X = 90,94,172,164,99,95,130,42,102,117
Report the entry just left of 102.
42
The entry just left of the largest entry: 94

108, 23, 117, 117
84, 42, 79, 111
102, 134, 93, 104
82, 95, 101, 145
46, 98, 107, 117
38, 76, 88, 77
93, 173, 90, 113
79, 40, 101, 93
95, 113, 152, 118
112, 55, 106, 80
Rows and columns are numbered from 0.
The entry directly above the largest entry: 76
The entry at row 2, column 0: 102
Report the entry directly below 82.
A: 46
The entry in the bottom-right corner -> 80
The top entry of the column that holds the largest entry -> 23
Report the entry just left of the largest entry.
A: 93
The entry at row 0, column 0 -> 108
Report the entry at row 1, column 2.
A: 79
The entry just right of 82 -> 95
Report the entry in row 0 and column 2.
A: 117
The entry at row 1, column 0: 84
Report the entry directly below the largest entry.
A: 40
The entry just left of 104 -> 93
The bottom entry of the column that holds the smallest entry -> 55
The entry in the bottom-left corner is 112
The largest entry is 173

W = (125, 80, 85, 143, 43, 99, 109, 81, 175, 78, 146, 106, 145, 94, 74)
The entry just right of 80 is 85
The entry just left of 94: 145
Report the entry just left of the centre entry.
A: 109
The entry just right of the smallest entry is 99

Questions about the table below.
1) Which number is the entry in the bottom-left corner?
2) Which number is the entry in the bottom-right corner?
3) Which number is the entry just left of 24?
4) Which number is the top-right entry?
5) Which number is the entry directly above 167?
6) Which number is the largest entry?
7) Which number is the entry directly above the largest entry?
8) Which number is the entry directly below 60?
25	86	110	57	34	148	109
155	82	75	186	26	49	179
90	150	185	169	62	40	109
183	58	28	109	59	34	21
19	60	150	124	91	107	173
107	31	97	83	84	19	170
84	126	139	162	55	40	19
51	105	124	122	150	181	117
15	57	44	167	137	100	78
44	174	95	163	110	42	115
176	135	19	156	165	24	124
123	82	112	106	43	143	142
110	34	105	176	35	109	116
1) 110
2) 116
3) 165
4) 109
5) 122
6) 186
7) 57
8) 31

A =
[[ 99 113 106  21 122 122  81  71 107 112  88  63 133]
 [ 88  94  91  21 105  99 124  46 110 102 125  82  94]
 [125 105 104  21 118  82 107 117  75 101  59 116 104]
 [113 103 110  21 105 105  79 150  87  98  68 119 107]
 [112  85  51  21  99  85 118  84 118  96 123  87  92]
 [ 76  95  69  21  91 122  76  93 112  88 121 130  79]
 [110  91 110  21 113  86  86  93  54 120  92 123 115]
 [100 107  71  21  78 111  99  92  74 101 146 120  78]
 [ 97  87  79  21  96 105 123  63 121  81  75 120  87]
 [109 109  99  21 115  72 117 136  84 100 120 100  78]
 [100 122 117  21 121 104  76 131  84 117 123  67 114]
 [ 83 132 138  21 112 132  78 121  93 100  92  94  98]]
Counting starts at 0.
Which number is the entry in row 2 and column 0?
A: 125
The entry in the bottom-left corner is 83
The top-left entry is 99
The entry in the bottom-right corner is 98
Which number is the entry at row 0, column 1?
A: 113
The entry directly below the largest entry: 84
The entry at row 0, column 2: 106
The entry in the top-right corner is 133
Which number is the maximum?
A: 150
The entry at row 1, column 0 is 88
Which number is the entry directly below 136?
A: 131
Which number is the entry just right of 138?
A: 21
The entry directly below 131 -> 121
Which number is the entry just right of the largest entry?
A: 87
The entry just right of 69 -> 21
Which number is the entry in row 2 and column 1?
A: 105
Which number is the entry just left of the largest entry?
A: 79

data = ((106, 73, 115, 110, 77, 150, 117, 73, 117, 151), (56, 101, 111, 126, 94, 61, 65, 78, 140, 46), (114, 167, 68, 111, 132, 95, 152, 166, 110, 73), (106, 96, 63, 66, 115, 144, 102, 143, 106, 120), (102, 139, 121, 139, 130, 75, 144, 92, 112, 59), (85, 92, 34, 52, 70, 80, 101, 101, 68, 117), (93, 114, 120, 49, 77, 60, 79, 101, 135, 83), (140, 119, 97, 91, 134, 67, 124, 58, 122, 67), (78, 123, 107, 162, 106, 109, 120, 94, 93, 82), (69, 98, 61, 125, 124, 77, 68, 66, 71, 47))
The minimum?
Answer: 34
The maximum -> 167
The entry just right of 97 -> 91
The entry just left of 107 -> 123
The entry just right of 65: 78
The entry just right of 70?
Answer: 80
The entry just right of the smallest entry?
Answer: 52
The entry just right of 52 -> 70
The entry just left of 126?
Answer: 111
The entry just left of 49 -> 120
The entry just right of 95?
Answer: 152

x =
[[101 123 171 107  69  39  85 164 146  49  24  46 100  40 102]
 [103  50 101 121  99 135 102  80  56 117 110 110  68 120 130]
 [ 99  69  68 144 147 129  85  21  50 159 134 127 136  78  84]]
The entry just left of the centre entry: 102
Find the smallest entry in the last row.
Answer: 21
Find the entry just right of the centre entry.
Answer: 56
The bottom entry of the column that holds the largest entry: 68
Find the last entry, reading row by row.
Answer: 84
The second-last entry, reading row by row: 78
The third largest entry -> 159
Find the first entry on the diagonal from the top-right corner.
Answer: 102
The entry in the bottom-left corner is 99
Find the entry just right of 56.
Answer: 117
Find the entry just right of the largest entry.
Answer: 107
The 1st entry on the main diagonal -> 101
Find the largest entry in the last column.
Answer: 130
Find the entry just left of the smallest entry.
Answer: 85
Find the entry at the centre.
Answer: 80

Questions about the row below.
1) Give the entry just left of 179.
2) Give the second entry from the right.
3) Give the third entry from the right.
4) Give the 2nd entry from the left.
21, 66, 143, 50, 179, 157, 34, 58, 119
1) 50
2) 58
3) 34
4) 66

Questions about the matrix below. Counting starts at 0.
1) Read off the entry directly below 76.
2) Read off the entry in row 1 and column 0.
3) Read off the top-left entry.
4) Read off the entry at row 0, column 2.
5) Read off the entry in row 0 and column 1.
6) Read off the entry directly below 94.
7) Read off the entry just right of the largest entry.
8) Read off the entry in the bottom-left corner.
37, 83, 101, 105, 92, 85
107, 62, 76, 68, 117, 77
122, 90, 84, 121, 71, 94
39, 83, 77, 113, 92, 85
1) 84
2) 107
3) 37
4) 101
5) 83
6) 85
7) 90
8) 39

M =
[[ 67 134 148 124  86]
 [ 43 135  53  71 100]
 [ 70 146 128 131 120]
 [ 48  57 146  81 100]
 [ 30  79 118  42  93]
 [ 37  66 122  58 128]
 [ 41 108  46  66  91]
 [ 44 110  41  74 101]
 [ 50  98 123  87  41]
 [ 48 162 109  83 102]
 [ 62  92  74 113  43]
 [ 42  81  93  69  47]
 [ 47 115  91  81  41]
 [ 64 150 129 118 124]
 [ 52  95  98  90  36]
 [ 62  94 159 112  77]]
Counting starts at 0.
The entry directly above 92: 162
Find the entry directly above 102.
41
Find the entry in row 0 and column 1.
134
Find the bottom-left entry.
62
Find the entry at row 0, column 2.
148
The entry at row 1, column 2 is 53
Find the entry in the top-left corner.
67
The entry in the bottom-right corner: 77
The entry in row 1 and column 0 -> 43
The entry just right of the largest entry is 109
The entry just left of 95 -> 52
Find the entry in row 2 and column 2.
128
Find the entry in row 1 and column 1.
135
Find the entry in row 2 and column 0.
70
Find the entry directly below 44.
50
Find the entry directly below 90.
112
The top-right entry is 86
The entry directly above the smallest entry -> 48
The entry just right of the smallest entry -> 79
The entry just left of the largest entry -> 48
Find the smallest entry.
30
The entry just right of 52: 95
The entry directly above 90 -> 118
The entry directly below 120 is 100
The entry directly below the smallest entry: 37
The entry just left of 102 is 83
Find the entry directly below 83.
113
